A small network was shown many inputs. Here are its activations along a few directions, one row for each input.
In each table, some parts of the input vary, and every possible input appears once, in random order.
A made-up example of a description, with smaller parts first: one of 3 separate values, together with either a single point or one of 11 places along a line or (one of 4 places along a line, together with one of 5 places around a ring).
Shared parts are said once, and a part with two or three values counts as separate values.
In the rows, zero is written as 128.

Other details of the inputs shift rows strongly along three fixed directions, in all tables alike. That doesn't count.
To show where, the next rows are all for the same input, with only those details redrawn:
[111 193 188  83 123 162  65 148 103 147 191 169 132 163]
[138 150  72  14 100  94 121 106  80 156 100 171 209 171]
[144 122 117 140 147 122 128 118 107 154  82 141 144  78]
[135 157 143 103 146 144  93 126  90 162 107 169 140 102]
[134 130 137 135 139 131 118 132 118 141 116 134 132 100]
[108 165 184 117 113 151  89 156 134 123 205 131 124 165]
[128  83  64 101  66  57 183 122 155 100 148  84 198 189]

Table:
x1: [110 140 127 129 135 119 120 125 104 145 125 121 115  87]
x2: [143 127 129 145 148 148 119 131 123 123 106 152 133 120]
x3: [127 138 122 136 141 158 136 124 113 132 101 134 105 123]
x4: [121 123 172 170 107 151 119 161 169  87 210 113 123 192]
x5: [116 138 129 129 134 121 122 125 104 148 127 122 118  86]
x6: [123 109 119 163 129 127 156 122 131 120 122  87 101 110]
x7: [131 107 117 171 129 143 164 126 139 116 114 103 105 125]
x8: [127 138  76  76 107  55 150  87 172 105  98 143 148 229]
x9: [138  47 136 119 132 107 167 114 141  93  93 135  86  63]
x10: [148 127 126 141 143 162 128 132 124 128 100 149 118 128]
x11: [134 130 137 135 139 131 118 132 118 141 116 134 132 100]
x12: [111 143 146 120 133 136 106 139 204 117 220  73 100 167]
x13: [139 101 116 177 132 142 152 135 150 106 110 118 114 130]
x14: [117 112 117 163 130 125 154 122 129 117 120  88  99 110]
x15: [126 104 127 172 128 113 143 135 145 118 125 102 127 102]
Describe the family of inputs behind these rows. -> either one of 3 separate values or (one of 2 separate values, together with one of 6 places around a ring)
What sort of input is x6? -> one of 2 separate values, together with one of 6 places around a ring
Which other rows does x4 become when the choice among 2 separate values takes its other values? List them by row number. -> x2
A walk changes only the place on the ring of 6. It starts at x2 and steps to x15. List the rest of the walk in order. -> x1, x14, x3, x13

Table:
x16: [127 130 187 184 136 164 119 155 132 144 145 111  94  82]
x17: [123 128 195 216 157 163 107 150 137 111 147 142  78  90]
x18: [135 138 105 116 132  97 136 101 118 134  85 139 144 145]
x19: [133 104  97 122 105  91 170 114 150 122 115 120 137 143]
x20: [128 151 163 113 120 134 116 129 129 140 142 156 124 153]
x21: [133 151 129 127 128 189 114 144 112 119 144 157 128 177]
x22: [101 145 128 128 114 114 132 125 145 113 173  99 114 169]
x23: [139 136 106 117 127 101 135 106 108 139  88 131 152 140]
x24: [160 141  94 102 144 166 138 115  98 161  58 166 138 127]
x25: [108 170 143 113 126 135 103 126 107 144 160 121 117 145]
x26: [133 148 161 115 117 137 118 135 120 142 141 147 132 147]
x27: [151  69 137 198 171 123 157 116 153 114  50 116  85  41]
x28: [119 185 157 102 141 157  84 132  81 162 124 147 131 121]
x29: [113 122 148 106 109 120 130 125 157  96 181 121 105 173]
x30: [123 115  85 131 115  80 161 103 147 112 111 106 132 155]
x31: [143 136 112 103 138 134 110 125  74 146  71 183 162 105]
x32: [139 148 184 174 177 174  84 142 117 160 136 134 102  57]
x33: [124 175 143  88 151 159  71 137 103 165 145 158 134 109]
x34: [113 152 148 121 124 142 103 132 115 117 160 166 117 148]
x35: [102 128 130 130 103 125 130 140 134 100 190 122 126 162]
x36: [137 150 150 116 135 136  95 135 132 136 153 143 145 145]
x37: [129 149 161 114 115 141 113 143 124 141 138 147 133 147]
x38: [127 118  93 119 127 115 135 120 112 121  92 162 140 118]
x39: [136 131 108  71 150 136 117 110  80 158  75 152 129  75]
x40: [137  59 114 232 138 105 176 137 163  88  84 100 114  75]
x41: [107  99 178 193 141 150 132 147 177  94 176  82  54  96]
x42: [114 143 142 136 105 115 125 140 146 108 158 103 134 182]
x43: [144 100  95 129 124  87 149 115 161 117 117 117 161 144]
x44: [150 139 106  95 151 134 106 121  93 170  83 150 168  82]
x45: [163 123 101 199 192 174 146 110 112 152  22 129  91  66]
x46: [139 145 108  83 133 126 128 113  83 174  87 156 144  94]
x47: [126  88  92  99 105  90 162 112 157  97 119 113 131 152]
x48: [133 113 100 120 116 123 137 133  88 134 100 135 170 105]
x49: [ 99 126 124 128 102 126 131 150 138  96 182 119 129 161]
x50: [124  89  90  97 109  93 166 106 143 106 134 102 132 142]
x51: [128 140  95  91 138 135 115 126  65 155  84 167 155  86]
x52: [115 115 168 196 131 140 143 145 167 118 169  94  74 103]
x53: [118 138  85 111 136 107 135 106 115 142  89 124 128 120]
x54: [124 129 138 127 119 116 117 143 170 109 166 120 144 170]
x55: [138  84 104 108 101  94 160 121 144 102 115 107 152 150]
x56: [140 142 136 103 136 185 121 132 125 117 136 141 111 173]
x57: [138  70 109 205 133 102 185 126 176 114  84  92  97  75]
x58: [121 118 156 112 111 117 134 129 155  94 166 120 120 174]
x59: [127 102  73 112 117  92 149 122 159 120 134 102 157 139]
x60: [114 116  78 122 101  87 157 119 132 123 124  81 149 147]
x61: [107 171 141 116 131 131 103 126 131 127 138 141 107 157]
x62: [146 153 122 117 144 177 110 137 137 131 140 141 136 169]
x63: [136 100 105 126 102  92 166 124 152 121 104 121 149 148]
x64: [134 119 209 192 159 167 108 141 143 117 145 120  66  83]
x65: [140  90 115 187 147 124 163 132 132 147  74 100 102  39]
x66: [115 132 126 121 122 120 119 133 160 119 189 110 131 157]
x67: [138 108 113  89 119 121 138 118 103 136 103 122 153 109]
x68: [105 126 130 129  96 125 129 146 123 107 191 111 137 157]
x69: [134 102  79 115 113  91 149 121 144 127 141  94 166 132]
x70: [121 143 148 120 114 145 110 144  91 128 160 140 149 134]
x71: [117 133 129 122 117 118 114 139 173 111 178 120 131 168]
x72: [127 126 194 214 150 166 106 155 128 114 149 135  88  88]
x73: [108 132 136 116  99 125 137 141 152 123 175 114 120 162]
x74: [138 101  83 124 124  87 150 112 163 117 124 115 150 139]
x75: [130 159 170  79 138 162  87 124  81 153 140 157 124 113]
x76: [132 166 163  95 128 156  99 131  86 170 133 159 136 117]
x77: [111 117 141 104 106 122 135 133 137 107 186  95 118 153]
x78: [123 183 157 103 142 152  89 124  78 162 127 147 131 122]
x79: [132 135 103 122 135 100 133 107 122 135  73 138 140 136]
x80: [150 122 101 108 131 110 121 124 130 141 100 139 170 127]
Changing only one part turns x69 into x46. The same change can be made to x32. Which row results? -> x76
Changing only one part turns x40 into x63. The same change can be made to x17. Which row results? -> x20
Describe the family of inputs behind these rows. -> one of 5 separate values, together with either a single point or (one of 2 separate values, together with one of 6 places around a ring)
Which other rows agree with x23 in the choice among 5 separate values? List them by row number. -> x18, x22, x25, x28, x30, x42, x45, x53, x60, x61, x78, x79
Which other rows does x80 become when the choice among 5 separate values takes its other values? List them by row number. -> x31, x37, x42, x55
Which other rows does x37 become when the choice among 2 separate values takes its other values? List them by row number. -> x26
Which other rows does x34 become when the place on the ring of 6 takes its other values? List them by row number. -> x17, x35, x68, x70, x72
